These are the activations of a small neural network, seen along a few directions. Each row is one input.
Each table varies a few parts of the input and shows all the possible inputs, shuffled.
Descriptions start from the smaller parts, as in this example, which fits no table here: values(3) and (point or line(9) or (line(4) and ring(5))).
Shared parts are said once, and a part with two or three values counts as separate values.

Other details of the inputs shift rows strongly along two fixed directions, in all tables alike. That doesn't count.

Table:
x1: [-32 -33 -28 -16  17  43  19  21 -18  35  -5]
x2: [  7  41 -16 -43 -43  52  28 -43  57  -4   7]
x3: [ 19  57  29  36  24 -37 -11 -10 -21 -23 -24]
x4: [-72 -36 -38  18 -25  62 -21  21 -23  26  16]
x5: [-64 -28 -12 -12 -25  80   5  24  -3  38  19]
x6: [ 16  29 -38 -34 -29  35  35 -35  35 -21  -7]
x7: [ 35   6   5  11   8 -50 -27 -15  -4 -23  -5]
x8: [ 28  -2  33 -15   3 -38  15   7  11 -29   7]
x9: [ 11  47 -23 -41 -37  50  30 -29  55  -9   3]
x10: [-26 -73  48   4  37 -27   0  39 -37  21   9]
x11: [ 24 -14   8  14  -9 -50  -7 -11  -3 -46  -1]
x12: [-25 -77  10   9  34 -18  12  42 -55  11   0]
x13: [  1  28 -42  -1 -71  39   4 -39  35 -45   7]
x14: [  6  78 -24  -3 -14  63  54 -32  20 -28 -30]
x15: [ 36   0  15 -25  25 -38  27  -2  13 -17 -11]
x16: [ 32   5  25 -27  13 -25  23  -8  27  -9  -6]
x17: [ 38  20  24 -12  16 -45  -7  -1  16   7  -8]
x18: [-30 -62  17  30  33 -34 -22  49 -46  17   8]
x19: [ -3 -59   4  17  55 -35  -8  27 -53  45 -11]
x20: [ 31  -2  13 -12  -9 -28  24   0   3 -38   4]
x21: [-77 -29  -7  13 -28  66 -31  16  -1  37  28]
x22: [ 17   8  30   9  -6 -46 -17   2  19 -28  12]
x23: [ 42  16  15  -9  20 -49  -1   0  10   2  -7]
x24: [ 24  25  35  23  27 -26  40  -1 -22 -48 -24]
x25: [ 12  65 -17 -25 -46  45  -1 -34  59  15   7]
x26: [-36 -83  -5  11  24   5  12  40 -56  19  -3]
x27: [ 33 -25   4  -6  -4 -39  29 -12  -8 -47 -12]
x28: [-11 -77   2   5  54 -23  17  29 -50  24 -20]
x29: [ 28   7  26   9  27 -66 -36   9  -4  -9   1]
x30: [-47 -17 -48   0  -3  68  -5  11 -19  64   5]
x31: [-61  -8 -10   9 -15  62 -51  10   0  54  22]
x32: [-60  30 -28  28  12  90  13  14 -42  60 -21]
x33: [ 32  13   5   7   9 -50 -28  -9  -1 -21   0]
x34: [ 41  21   2  -9  12 -39   0 -10   9   2  -8]
x35: [ -9 -45  39  10  56 -38 -24  27 -30  56   1]
x36: [ 15  12  16   8 -12 -36 -13  -4  19 -32  11]
x37: [ 36   4   0  12   8 -45 -23 -19  -5 -25  -3]
x38: [  0  66 -12 -11 -54  40 -32 -30  58  -4  14]
x39: [ 28  23  26   3   8 -49 -36   2  15 -10   4]
x40: [-11  82 -17  28 -46  53  13 -32  22 -41  -5]
x41: [-53 -12 -33  13  -6  52 -39  26 -21  48  12]
x42: [ 18  25 -49 -29 -38  46  40 -48  34 -25  -8]
x43: [ 16   3  41  11  -4 -48 -18   1  23 -27  12]
x44: [-59 -33 -23  -8 -14  73  12  31 -17  32  18]
x45: [ 47   1  -3   0  16 -43   8 -26  -4  -6 -10]
Description of these inputs: ring(5) and (point or line(8)).
The inputs of x4 and x6 match in every part but the ring(5) part. If x22 is changed in the same way as x4 into x6, which row does it become?
Answer: x9
The inputs of x44 and x29 match in every part but the ring(5) part. If x8 is changed in the same way as x44 into x29, which row does it become?
Answer: x39
Start at x45 and move only the line(8) part, one step at a time. The first step leads to x19. Which rows follow, in order?
Answer: x30, x34, x23, x17, x25, x35

Table:
x46: [ 24  24  17  -1  -6 -23  -2  -8  14 -23   0]
x47: [ -5 -32  20   6  19 -23 -13  12 -13  13   4]
x48: [-10 -28   2   3   4 -11 -17   7 -10  11   4]
x49: [ 13  31  -7   2 -10   6  -4 -18  14  -2  -1]
x50: [ 11   9   9  14   5 -22  -7  -4  -1 -13  -3]
x51: [-17  14 -28 -10 -14  54  21 -12   7   4  -8]
x52: [-35 -11 -17  16   4  26 -14  13 -18  29   0]
x53: [ 19 -14  15  -2   8 -35 -12  -3   1  -1   2]
x54: [  7  16 -12 -10 -23   4  -9 -13  20 -11   3]
x55: [  0  15  -3  -9 -33  16  -3 -18  24 -11  12]
x56: [ 23  21   9  -3  -7 -24  -5 -11  17 -29   6]
x57: [ 18   5   1  -2   9 -10  21 -11 -11 -12 -11]
x58: [ -5 -27  14   7  28 -24 -13  24 -23  22   1]
x59: [ -7  -9 -22 -11 -22  29  23  -9   6   1   4]
x60: [-34 -26   8  22  27  10 -11  24 -30  38  -1]
x61: [-8  3  6 -1 -6  3 -6  6  1  2  5]
x62: [ 3  3  3  8 12 -8 -9  4 -6 11 -2]
x63: [ -8 -23  -1  -3  18   2  19  15 -14   6  -8]
x64: [-44  -4 -40  -9 -15  80  19   5  -3  24   0]
x65: [  8   8   1  -4 -12  -8  -9  -7  15 -17   8]
x66: [ -8 -14   2   2   9  -8 -15  14 -13  10   1]
x67: [-16  22 -38 -15 -35  69  26 -12  14   4   3]
x68: [ 24  21   9   2  -5 -24  -6  -9  14 -27   2]
x69: [-12 -13  12   5  16  -8  -8  15  -9  15   3]
x70: [-48   2 -47  -6 -27  93  19   0  -8  31   2]
x71: [ 20  -8  15  -3  12 -34 -11   3   1  -3   1]
x72: [-35 -17 -28 -10 -13  59  20   9   0  19   0]
x73: [ -5 -22  23  11  33 -26 -12  23 -23  17  -3]
x74: [-10 -17  20  20  24 -17 -11  16 -25  12  -5]
x75: [ -8 -27  19  22  32 -30 -16  25 -30   8  -3]
x76: [ -2 -35   0  -3  17  -7  17  18 -21   6  -3]
x77: [ -6  -2  13  10  18 -11  -7   8 -10  10  -2]
x78: [ 22  33  -4  -1 -14 -15  -4 -18  19 -20  -4]
x79: [ 8 -6 -4 -8  3 -4 24  2 -4 -6 -2]
x80: [ 21  17   1  -7 -24 -14  -7 -23  27 -31  10]
x81: [-18 -28   6  11  29  -4 -17  28 -28  31   1]
x82: [ 36  14   0 -18 -15 -18  29 -27  29 -36  -3]
x83: [ 21  25   8 -11 -15 -14   1 -18  30 -18   4]
x84: [ 10   6  14  -5  -6 -17  -6  -4  11 -14   4]
x85: [ 21  17  21   5   1 -27  -3  -6   5 -16  -6]
x86: [  7  24 -15 -10 -12  28  23 -26  10 -15 -13]
x87: [ 24  32  -3  -6 -16 -12  -5 -16  21 -22  -1]
The inputs of x49 and x62 match in every part but one. If x50 is changed in the same way as x49 into x62, which row does it become?
Answer: x75
Describe the family of inputs behind these rows.
Answer: line(6) and (values(2) or ring(5))
Change only the values(2) part in x86. List by row number the other rows that result.
Answer: x57
Change only the ring(5) part in x47. List by row number the other rows that result.
Answer: x48, x53, x55, x80

Table:
x88: [ 5  8 -4 -1  3  2 10 -2  1 -3 -7]
x89: [ 3  0  3 -5 -4 -2 -2 -3 11  1  4]
x90: [ 6  3 -3 -6 -1 -3 -5 -4  8  4  3]
x91: [ 7  4 -5 -6  0 -3 -6 -4  7  4  2]
x92: [ 3  6  0 -1  2  3 11 -1  2 -6 -4]
x93: [  5  14  -1   0  -1  -2 -11   0   3   3   2]
x94: [-13  -6  -1   7  -5   3 -11   8  -5   2   7]
x95: [-2  1 -2  0  3  6  9  2 -4 -5 -3]
x96: [ 1 -4  3 -5 -7 -2 -5 -3 10 -5  4]
x97: [ -1   4  -2   7  -6  -1  -1  -6   0 -10  -1]
x98: [ 2 12  3  4  1  1 -1 -7  1  0 -4]
x99: [  3   1  -5   2  -4   1  10  -1  -1 -13  -3]
x100: [ 1 10  4  5 -1  2  2 -5  2 -2 -2]
x101: [-20  -9  -2   7   7  13 -13  17 -12  24   4]
x102: [ 4  7 -2 -2  3  2 10 -3  1 -4 -6]
x103: [ 0  5 -4  9 -6 -2 -2 -7 -2 -9  0]
x104: [ 1 10  6  1 -4 -1 -6  1  7  0  3]
x105: [ 3 13  1  3  2  1 -2 -7 -1  1 -5]
x106: [-42 -47  -8   3  13  30  -1  29 -30  34   5]
x107: [-1  6  2  4 -3  1  0 -5  1 -8 -2]
x108: [ 5  8 -4 -2  3  2 10 -2  0 -3 -8]
x109: [ -5   1  -3   8  -9  -2 -12   3  -1  -4   7]
x110: [  4  -3   0 -10  -4   1   9  -3   5  -5   2]
x111: [-29 -32  -7   2  13  23   2  20 -21  33   2]
x112: [ 4 -8 -2 -6 -9 -1  8 -4  3 -8  3]
x113: [ 4 12  1  5  1  2  0 -6 -1  1 -5]
x114: [ 4 13  0  0 -1 -2 -9  1  5  3  3]
x115: [ 1 -1  3 -5 -5 -2 -4 -4 10 -2  3]
x116: [  4  -7  -4  -3 -10  -1   6  -5   1  -9   2]
x117: [-1  3 -6 -1  6  6  7  1 -5  3 -8]
x118: [  2   2  -3  -2  -1   3   9  -1  -1 -12  -2]
x119: [ 0  8  3  4 -2  1  1 -6  0 -5 -2]
x120: [ -8 -13  -2   0  -6   3  -7   3   0   2   5]
x121: [ 4  2  1 -6 -2 -2 -4 -5  9  3  3]
x122: [  3   1  -7   4  -4   1   7  -1  -4 -14  -3]
x123: [ 24 -36  52  16  50 -87 -15  24 -28 -11  -6]
x124: [ 2 12  4  2 -2 -2 -7  0  6  2  3]
x125: [ 7 -1 -2 -9 -1  0  9 -4  4  0  0]
x126: [  2  -4  -4  -2 -10  -4  -8  -4   6  -7   5]
x127: [ 0  8  6  1 -6 -2 -8  0  6 -3  4]
x128: [ 8  1 -5 -9  0  0  8 -4  4  2 -3]
x129: [ 4  3 -1 -5 -1 -3 -3 -4 10  3  2]
x130: [ -7 -13   0  -6   2   8   8   5  -2   9   2]
x131: [ 7  0 -3 -8 -1  0  9 -4  5  2 -2]
x132: [-6  5 -2  6  7  8 -4  0 -9 11 -5]
The inputs of x114 and x123 match in every part but one. If x108 is changed in the same way as x114 into x123, which row does it become?
Answer: x118
The inputs of x112 and x111 match in every part but one. If x120 is changed in the same way as x112 into x111, which row does it become?
Answer: x129
Describe the family of inputs behind these rows.
Answer: ring(5) and line(9)
Change only the line(9) part in x100. List by row number the other rows that result.
Answer: x97, x98, x103, x105, x107, x113, x119, x132
Change only the ring(5) part in x92. List by row number the other rows that result.
Answer: x89, x100, x104, x130
